Each row below holds a small network's activations on one input, seen along a few directions.
Each table varies a few parts of the input and shows all the possible inputs, shuffled.
A made-up example of a description, with smaller parts first: values(2) and (point or ring(9) or (line(6) and ring(8))).
Shared parts are said once, and a part with two or three values counts as separate values.

A family of inputs:
x1: [ 59   2  21 -19 -21 -23  10 -46  25 -27 -15 -52  12   5]
x2: [-24   1   5  33  32 -58 -80  65  37 -20   7  16 -34   8]
x3: [-38 -37  38  33  40  32  45 -24 -30  45 -11  -6   7  -9]
x4: [-28  20 -41 -59 -24  23   5 -62   0 -12  34   0  26  20]
x5: [-26 -22 -24 -50 -48  23  24 -53  13  39  18  21   5  31]
x6: [-11  19   3  32  43 -12  25 -46 -68  -3   6   7   5 -48]
x7: [-26 -17   9  57  34  39  32 -11 -58  14 -12   3  -2 -49]
x8: [ -7  35  41  44   7 -44 -27  66  31 -14  14  18 -54  -8]
x9: [-18   1  20  21  36 -11  33 -62 -32 -31  26   0  22   4]
x10: [ 55  -4 -17  22 -11  41 -13   4 -13   1 -51 -42   6 -10]
x11: [ 48 -33  27  -4 -16  34   2  -5  28  29 -40 -44  24  14]
x12: [ 23  22  50  18  29 -34  -4  60  23 -23  15  37 -19   7]
x13: [ 10  17 -71 -10  13 -26   9  61  73 -24  -1  30 -42 -36]
x14: [-23  -5 -66 -21 -21  82 -18 -17 -38  17  -4  13   3 -11]
x15: [-12  17  53  -2  32 -35   0  73   5 -45 -40  48   0  30]
x16: [-28 -33 -27 -47 -20  75  -4 -25  -1  44   4   7  17  18]
x17: [-34  -4  12  24  -3 -91 -64  88  29 -24  13 -23  10   2]
x18: [  4   4 -17 -50 -42 -11 -25  90   5   3  68   0 -56  22]
x19: [ 70  23  -8  -3 -17  -9 -18 -30 -12 -17 -25 -29  23 -25]
x20: [ 51 -22  29  -6 -41 -17  28 -32  39  22 -32 -35   7  27]
x21: [ -7  23 -57 -46 -23  31 -25 -50 -39  -2  17  21  15 -25]
x22: [-39  -6  20  35  22  -8  64 -43 -17  27   9  11  25  32]
- What is each input in this table made of? => values(2) or line(5) or (values(3) and ring(5))
- Start at x15 and move only the line(5) part, one step at a time. The first step leads to x12. Which rows follow, in order? => x8, x2, x17

A family of inputs:
x23: [-20 -27 -79 -41 -35 104 -16 -22 -55  37  19  32  21 -40]
x24: [-29  15 -55 -37 -13  78  28 -58  10  73 -22  -3 -37 -23]
x25: [ 36 -37 -69 -72 -35  30   6 -61  24  14 -12 -37  78  -6]
x26: [-16  22 -41 -21   7  13 -77 118 -17  -3  28  41 -44 -22]
x27: [ 28 -18  85  99  29 -27 -29  81  15 -22 -52 -39  16  22]
x28: [ 48 -10  61  50  -6  25  52 -94 -47   5 -38   8  54 -60]
x29: [ 26  27 -32 -49 -11 -59 -48  81  59 -36 -15 -33   8  17]
x30: [-16  37 -46  13  -8 -17 -32  87  45   6  -4  29 -75  -7]
x31: [-58  -6  80 -32   4 -49   4  81  58   6  46  53 -16  91]
x32: [ -28  -14    8   15   40   23   47 -106  -69  -23   -3   36   23  -56]
x33: [  3 -26  77  51   7  69  37 -63 -24  35 -83 -77  50  11]
x34: [ 29 -21 -36 -48 -16  75  54 -46   7   3   8 -51  -7 -34]
x35: [-77 -20 -28  35  47  30  28 -86 -53  24  60   1  50 -18]
x36: [ 49  52  61  87  31 -75  10  54 -10 -44 -41  20   3  -9]
x37: [-64 -28  50 -60 -51  38  76 -56 -20  59  18  38  21  91]
x38: [ 39  14 -13  -7  -9 -37  -9  89  33 -39  -5 -11 -80  -3]
x39: [-62   4   4  66  53 -89 -30  56 -37  -3  58  26 -30   5]
x40: [  68   -2  -45  -63  -63   29  -14 -116   19    8   18  -49   29   32]
x41: [-22  14  18  53  59 -98  -2  37 -25 -65  -7  55 -39 -21]
x42: [ 65  26   0 -40 -30 -65 -84  23  88 -35  27 -39 -25  31]
- What is each input in this table made of? => values(2) and (point or line(4) or line(5))
- Changing only the values(2) part turns x33 into x27. The same change can be made to x37. Which row results? => x31

A family of inputs:
x43: [  7  -8  45  39  10 -25 -19  98  57  -1 -17   4 -20  44]
x44: [-22 -20 -21 -50 -27  40  22 -25  10  16   9  30  16  12]
x45: [-41 -26  25  12  14  14  22 -46 -37  11   7  19  34  11]
x46: [  5   7  -9  17   4  41  16 -42 -42  17  -9 -24  27 -43]
x47: [ -4 -14  34  -1  -2  33  30 -52  -8  16   1 -21  46  23]
x48: [ 28  20  -5  -7 -26 -62 -58  55  26 -21   2 -37 -11  13]
x49: [ 34   5  25  48  16 -22 -29  96  46  -7 -38 -15 -25  14]
x50: [ -2  10   7 -15 -30 -58 -52  47  43 -17  21 -19  -9  47]
x51: [ 37  -5 -27 -39 -34  33  14 -33  13   3 -36 -21  19  -3]
x52: [ 45   5 -15 -28 -29  32  18 -43  -3  12 -18 -27   0   5]
x53: [ 19  -9   9 -40 -34  21  33 -34   3  23   2  -7   8  31]
x54: [-32   3   0 -23  -6 -54 -55  61  27 -12  45  12 -19  31]
x55: [ 22  -9  25  26   0   9  16 -54 -29   5 -33 -27  42 -11]
x56: [ 32 -15  -8  -6 -17  20  26 -53  -4   7 -15 -42  21  -8]
x57: [-25   0   9  43  29 -10 -34 111  21   1  -6  23 -53  -7]
x58: [-26 -17 -30  -8   7  30  18 -41 -28  19  18   2  -3 -24]
x59: [ -9 -18  34  19   0  12  19 -64 -14  12 -18  -7  45  26]
x60: [-21  -8 -45 -42 -12  45   8 -20  -9  15  -4  23  -6 -21]
x61: [  8  -6   4  27  23  25   5 -51 -43   2 -20 -11  23 -44]
x62: [ 24  -2  15  10  -5  35  25 -51 -21   6 -17 -41  42 -10]
x63: [  2 -26   8 -15 -10  14  31 -52   7  17   3 -22  25  29]
x64: [  9 -11 -13 -42 -33  36  17 -41  35  19 -15   3  24  31]
x65: [ 44  39  31  28  22 -87  -7  45  27 -57  -9   8 -16  -2]
x66: [-36 -10   0  24  18  18  12 -43 -55  16  -2  18  19 -31]
x67: [-36   0  -7  13  12  53  16 -46 -38  22  15   3  15 -27]
x68: [-23  26  30  17  25 -77  -3  47  22 -49  28  50 -29  20]
x69: [ 13  30  40  22  22 -85  -2  37  42 -51   8  27 -14  35]
x70: [-29  15 -27 -14   1 -49 -66  66   4 -17  36   5 -37  -4]
x71: [-32 -24  -8 -13 -10  18  33 -44 -13  30  22  10  17  13]
x72: [ 14  28 -26  -4  -6 -49 -68  57  13 -15  13 -18 -28 -22]
x73: [-28  -9  28  37  23 -19 -22 105  38   6   3  33 -31  33]
x74: [ 22   0 -51 -34 -17  44   4 -26  -4   7 -23  -2   6 -36]
x75: [ -8  -4 -31 -34 -17  40  22 -22 -36  14  18  16 -20 -21]
x76: [ 24  45   2  33  34 -69 -20  44  12 -59   1  20 -36 -32]
x77: [ 13  -9 -35  -1   1  27  14 -44 -26  10  -6 -27   5 -36]
x78: [-14  33   9  21  49 -74 -15  56   4 -53  25  50 -43 -19]
x79: [ 29   4 -35 -30 -10  36  12 -27 -30  10  -7 -14 -15 -29]
x80: [-41 -12  16   3   2  45  27 -50 -21  25  23   6  32  12]
x81: [ 17  11   4  51  33 -11 -40 102  27  -3 -29   0 -45 -18]
x82: [-15 -16  -4 -46 -19  31  29 -26 -15  20  23  19  -6  19]
- What is each input in this table made of? => ring(5) and (values(3) or line(5))
- Changing only the ring(5) part turns x57 into x43. The same change can be made to x67. Which row results? => x47
- Which other rows does x54 become when the values(3) part takes its other values? List them by row number. => x68, x73
- Which other rows does x56 become when the ring(5) part takes its other values? List them by row number. => x58, x63, x71, x77
